These are the activations of a small network on made-up records, seen along a few directions, one row for each record.
Records have a field called W. Each example row is followed by its value.
The largest differences between rows may come from other fields.
(in the rows, 500 means zero)
Random noise pushes rows far along 15 fixed directions. That doesn't count. These rows show it; they differ only by the noise:
500,521,541,598,426,525,591,408,483,470,431,473,425,506,384,358,348,486,434,540,580,600,446,505,480,520,553,525,599
241,401,549,637,712,616,488,555,256,563,433,602,457,291,588,400,389,388,490,237,560,455,756,341,490,326,534,577,448
607,641,404,629,611,781,707,497,639,557,406,415,488,409,486,718,442,376,564,437,489,391,346,661,301,125,601,422,432
541,551,654,705,667,500,807,448,568,358,479,614,388,524,479,647,520,380,414,403,443,640,614,522,403,525,115,527,467
427,520,633,610,685,752,557,626,289,711,166,514,512,388,422,695,522,621,576,408,763,497,488,380,505,352,600,623,399
388,456,593,310,545,174,363,618,465,576,590,528,561,800,548,529,730,586,541,525,436,564,572,602,438,607,409,598,426
476,445,568,654,659,704,421,624,434,496,334,397,397,496,525,410,587,510,488,417,504,599,537,511,758,492,388,601,508
546,665,406,445,288,598,356,331,494,632,240,642,576,349,463,829,476,679,691,580,700,364,350,462,403,367,647,471,397
742,509,414,555,334,466,532,498,650,647,537,792,472,287,542,625,569,589,408,471,525,806,697,469,308,766,662,341,686
405,356,625,287,448,474,592,710,481,545,647,357,660,684,601,405,606,482,281,490,674,457,670,465,439,525,403,491,604
290,577,518,496,315,547,437,468,499,441,658,464,565,546,499,368,260,396,382,400,529,529,460,773,263,425,503,599,572
575,380,495,309,363,518,433,389,604,382,506,403,582,468,555,503,601,423,566,597,597,324,542,529,564,478,324,462,537
428,353,600,443,572,630,676,623,493,476,469,453,564,383,610,506,523,309,253,426,676,506,736,295,458,514,275,544,618
378,408,389,355,472,622,474,668,513,402,627,326,429,556,829,399,540,442,455,289,190,376,606,870,461,411,658,386,336
756,484,540,621,522,619,587,567,675,443,586,396,386,542,469,505,666,535,467,468,453,640,555,677,535,634,510,358,602
381,438,615,504,703,460,736,623,413,522,520,426,450,600,515,480,505,412,416,387,480,499,609,515,341,424,550,518,432
355,624,584,523,658,633,576,609,321,533,466,371,454,518,376,469,318,453,555,437,612,432,283,553,469,316,593,602,467

461,444,477,389,490,335,290,494,506,472,661,482,542,595,601,464,695,539,565,461,496,347,664,425,601,519,465,349,480 => w23
648,363,618,309,357,593,353,410,530,236,544,270,456,318,369,524,544,465,581,590,712,382,475,492,675,836,425,453,635 => w18
509,736,498,733,440,427,464,319,576,250,690,512,318,523,378,424,300,491,415,445,413,474,485,469,431,592,572,385,561 => w12
569,353,535,335,385,690,586,528,550,341,551,270,551,440,540,397,471,393,518,541,520,417,431,793,533,506,438,523,549 => w4
324,512,605,590,324,559,341,334,467,351,742,577,616,346,496,513,319,470,441,242,685,378,791,583,222,520,549,474,563 => w12
579,513,533,634,360,793,376,567,473,608,495,515,593,448,534,545,567,733,473,387,732,450,607,455,711,429,482,339,577 => w18
437,475,459,489,296,445,393,318,553,341,414,569,489,393,495,298,307,362,369,651,447,673,442,452,541,672,349,664,618 => w19
443,425,614,563,504,416,308,285,623,267,375,275,483,694,433,580,716,464,529,624,512,369,563,480,650,529,168,617,439 => w21
315,814,586,553,449,475,349,610,430,399,502,459,444,802,452,587,470,705,380,520,496,535,268,479,665,568,287,596,415 => w14
401,505,514,410,427,386,562,427,357,537,232,444,438,609,459,458,422,668,575,653,471,468,320,493,563,522,706,554,349 => w21
645,360,580,284,580,529,699,613,566,570,496,544,686,446,534,525,584,404,578,605,555,536,477,673,464,416,262,590,526 => w20
422,552,455,556,517,480,385,453,499,579,340,472,518,528,415,547,494,511,434,585,618,518,470,258,544,463,500,558,531 => w7
501,690,474,404,411,371,383,582,405,601,774,578,561,610,461,543,501,704,598,526,545,353,395,494,440,487,717,358,468 => w4
484,510,406,470,483,593,508,539,638,514,604,261,560,669,601,589,612,454,489,418,421,226,559,660,345,198,677,348,391 => w1
533,435,526,607,283,537,542,446,614,568,388,535,554,618,548,551,587,672,249,538,551,591,695,465,357,615,642,435,508 => w16
656,446,606,578,375,518,621,407,632,521,491,425,602,680,338,418,582,606,482,644,649,533,454,554,491,473,443,484,602 => w2
705,651,454,376,480,388,485,483,735,367,624,348,451,624,427,606,572,389,511,685,425,534,211,604,530,642,335,461,592 => w5
582,491,400,480,541,478,592,600,592,586,396,567,497,474,627,758,668,538,384,482,457,547,622,372,405,540,559,397,458 => w3
436,369,642,626,601,512,792,422,530,523,367,344,591,709,381,388,523,456,439,560,617,370,577,450,408,204,481,517,431 => w8
504,815,294,491,392,391,721,569,621,662,529,766,553,588,630,714,365,527,308,546,374,619,335,372,246,387,481,408,514 => w2
635,304,668,200,503,499,553,525,491,308,375,367,475,479,496,585,732,563,547,705,551,362,529,410,695,828,296,553,357 => w7
255,637,509,557,622,434,362,472,444,414,501,411,395,478,432,583,409,335,418,414,471,420,485,352,385,459,589,610,447 => w1
530,559,462,660,649,632,544,740,498,640,605,609,531,581,621,419,534,562,489,380,384,634,474,605,649,340,392,456,532 => w16
656,521,346,421,580,639,270,661,487,518,589,461,416,419,642,511,648,669,789,405,232,358,417,815,661,451,788,324,299 => w20
490,568,435,401,380,455,422,613,493,528,515,464,524,615,517,420,480,569,391,574,558,630,370,475,658,622,434,511,640 => w3
557,421,605,729,551,575,371,463,559,529,484,541,502,532,459,492,667,577,543,402,445,665,695,691,455,577,515,560,453 => w19
504,573,688,563,503,783,488,604,399,509,581,553,604,390,387,583,439,590,587,356,737,520,459,720,468,487,344,538,516 => w13
380,671,424,501,539,417,365,591,481,388,880,701,468,414,713,549,464,411,391,334,387,363,649,285,501,509,287,373,485 => w5
379,679,479,417,512,382,324,665,441,455,649,356,430,626,414,423,431,518,327,554,542,530,329,294,606,658,593,485,640 => w14

Here are new rows. What is W for each?
444,455,511,676,501,754,161,528,574,454,531,392,564,286,491,432,453,368,430,300,612,612,634,638,502,538,492,655,706 => w12
442,735,498,766,522,550,611,410,529,523,679,575,500,557,385,594,357,503,459,353,578,435,494,443,278,259,555,374,530 => w2
635,450,369,468,445,448,383,404,621,338,424,420,254,361,601,564,642,522,473,500,252,539,589,500,593,804,705,335,468 => w21
480,437,523,545,646,476,496,593,501,490,639,420,455,539,546,411,581,430,474,413,491,482,625,431,562,463,475,448,540 => w5
649,718,476,683,549,334,427,335,519,563,639,702,507,526,265,495,435,577,734,583,564,570,295,439,624,413,309,473,627 => w21
472,535,461,427,366,702,269,442,537,551,532,523,660,235,454,593,392,403,557,477,736,429,441,548,380,471,556,573,631 => w16
379,548,454,495,398,507,192,389,550,443,394,284,534,610,476,594,622,521,483,597,593,269,490,384,526,422,592,523,445 => w4
503,601,508,519,656,695,631,763,405,673,352,515,536,508,586,800,619,627,403,403,644,467,517,312,547,413,469,447,422 => w3
514,486,487,520,494,674,398,637,568,440,577,259,474,546,570,489,599,489,354,432,507,474,539,493,619,579,582,430,591 => w2
464,428,405,419,647,539,479,648,533,529,596,295,516,472,559,292,453,238,373,524,493,460,434,385,606,343,510,515,664 => w5
465,536,382,529,497,673,549,609,566,387,456,487,337,357,690,471,390,344,265,380,245,694,507,585,488,651,477,555,544 => w2
512,569,495,673,541,318,518,356,645,582,585,644,561,561,378,628,491,385,446,482,539,605,614,431,245,419,387,501,603 => w18
481,481,633,668,601,573,510,422,508,407,587,284,481,630,305,337,508,470,451,525,600,376,524,417,521,359,539,510,513 => w19
238,425,551,572,515,491,575,425,346,498,356,386,520,709,566,405,408,545,477,404,481,315,567,499,549,232,514,524,296 => w18
511,527,466,442,469,633,214,606,560,406,750,424,494,347,462,317,434,379,468,489,487,574,428,621,619,646,435,587,681 => w7
647,601,487,352,523,533,544,648,530,274,828,422,354,494,611,540,535,482,555,431,332,408,381,670,628,672,381,270,481 => w5
